A small network was shown many inputs. Here are its activations along a few directions, one row for each input.
In each table, some parts of the input vary, and every possible input appears once, in random order.
Descriptions start from the smaller parts, as in this example, which fits no table here: ring(5) and (point or line(11) or (values(3) and line(6))).
Shared parts are said once, and a part with two or three values counts as separate values.
In the rows, 128 means zero.

A family of inputs:
row 1: [126 113 152 120 133 137 106 111 123 110 117 152 132]
row 2: [ 75 229 154 146 100 165 165 171 129 209  77  81 135]
row 3: [127 109 130 136 126 131 116 124 109 121 147 138 111]
row 4: [154 109 100 130 130 112 129 119 124 121 140 125 125]
row 5: [112 107 149 122 139 137 115 124 130 107 129 150 128]
row 6: [159 120  95 133 132 113 128 113 118 116 139 127 131]
row 7: [138 112 111 137 129 136 104 129  91 114 127 127 120]
row 8: [149 113 111 131 134 120 132 127 141 119 153 128 130]
row 9: [138 116 124 111 128 113 132 129 153 113 152 138 127]
row 10: [132 105 136 117 138 106 136 113 150 110 132 145 138]
row 11: [ 94 227 137 138 102 143 182 161 153 212  81  72 148]
row 12: [133 110 118 134 133 135 105 124 102 126 139 126 112]
row 13: [136 105 128 117 142 113 132 104 144 105 113 141 140]
row 14: [119 116 145 119 126 130 111 142 125 109 145 144 116]
What do these inputs look like to the network? -> values(2) and (point or line(6))
Changing only the values(2) part turns row 1 into row 13. The same change can be made to row 12. Which row results? -> row 4

A family of inputs:
row 15: [110 122 145 109 131 141 117 137 125 117 124 152 126]
row 16: [111 111 142 131 126 136 122 137 117 125 136 128 112]
row 17: [ 81 236 144 140 101 163 176 167 141 217  74  79 137]
row 18: [120 118 135 124 127 142 108 130 107 112 109 135 129]
row 19: [121 124 128 140 129 136 112 130 100 130 138 135 122]
row 20: [149 124 106 118 125 120 135 116 134 117 115 119 141]
row 21: [132 119 132 137 138 131 120 108 128 126 118 125 132]
row 22: [123 120 143 133 130 142 116 117 112 117 113 136 122]
row 23: [149 133 110 136 127 115 133 114 125 128 144 119 130]
row 24: [137 125 117 127 132 118 148 128 143 120 144 116 123]
row 25: [108 121 149 120 134 133 118 126 126 121 131 147 132]
row 26: [126 130 123 132 129 136 101 142 102 125 132 138 114]
row 27: [127 113 132 134 134 133 129 129 139 135 141 120 115]
row 28: [136 128 123 150 133 123 115 121 122 137 147 126 131]
row 29: [130 125 125 115 135 113 147 117 149 125 130 139 136]
row 30: [157 131 100 126 122 112 126 126 125 129 137 122 126]
row 31: [122 124 142 129 137 124 126 117 149 129 134 139 137]
row 32: [146 126 121 133 130 115 140 110 135 117 117 123 136]
row 33: [114 115 136 124 128 137 118 156 114 118 135 134 119]
row 34: [150 119 115 120 121 112 141 139 141 123 142 117 130]
row 35: [138 124 120 109 122 109 139 123 152 121 127 139 138]
What do these inputs look like to the network? -> point or (values(4) and line(5))

A family of inputs:
row 36: [189 200 125 139 140 125 162 101 200 183  84  86 124]
row 37: [159  92  73 139 162 106 129  30 166  85 154 132 123]
row 38: [ 65 196 173  99 125 108 217 189 183 176 139 131 178]
row 39: [ 86 233 175  94 100 160 150 125 140 109  25 132 147]
row 40: [139 212 120 114  87 150 197 197 187 169 178 128 114]
row 41: [137 152  63 141 165 156 148 161  44 126  39 135  89]
row 42: [179   8 130  74 150  53  85  71 199  84 102 113 154]
row 43: [140  53 127 104 110 144  92 112 127   9  86 213 145]
row 44: [173 223 173 130  99 170 161 142  91 128  56 142 156]
row 45: [120 153 180  94 107 123 168  67 188 188  59  35 226]
row 46: [ 83  86  63  75  99  76 101 127 147 122 219 132 119]
row 47: [ 62 172 177 156  47 210 104 135 133 195 131 119  69]
row 48: [203 107  93 176 170 120 128  57 118 142 166  92 188]
row 49: [114  70 180 167 125 172  73 110 100  91 197 166  93]
row 50: [ 54  96  93 198 136 160 106 180  67 176 114  95  60]
row 51: [120  34 137  41  89  74 134 138 173  48 205 110 127]
row 52: [ 63  22 189  86 127 146  46 109 133  43 156 128  79]
row 53: [ 50 164 239 149 124 207 136 167 162 172  97 117 152]
row 54: [181 111  68 207 170  76 192 115  99 170  89 102 121]
row 55: [133 105  71 148  87 100 220 194  86 174 174  98 128]
row 56: [146 121 102  93 168 125  75 105  93  60  93 178 135]
row 57: [166 167  96 149 138  85  53 120  46 118  94 163 139]
row 58: [156 135 156 173 183 166  47 155  76 150 189 147  94]
row 59: [153 163  71 127 163  58 146 164 113 152 225 179 112]
Changing only one part turns row 47 into row 36. The same change can be made to row 58. Which row results? -> row 48
What do these inputs look like to the network? -> values(4) and line(6)
Which other rows does row 40 become when the line(6) part takes its other values? List them by row number. -> row 38, row 46, row 51, row 55, row 59
Which other rows does row 39 become when the values(4) part takes its other values? List them by row number. -> row 38, row 45, row 53
Which other rows does row 57 become when the line(6) part takes its other values? List them by row number. -> row 39, row 41, row 43, row 44, row 56
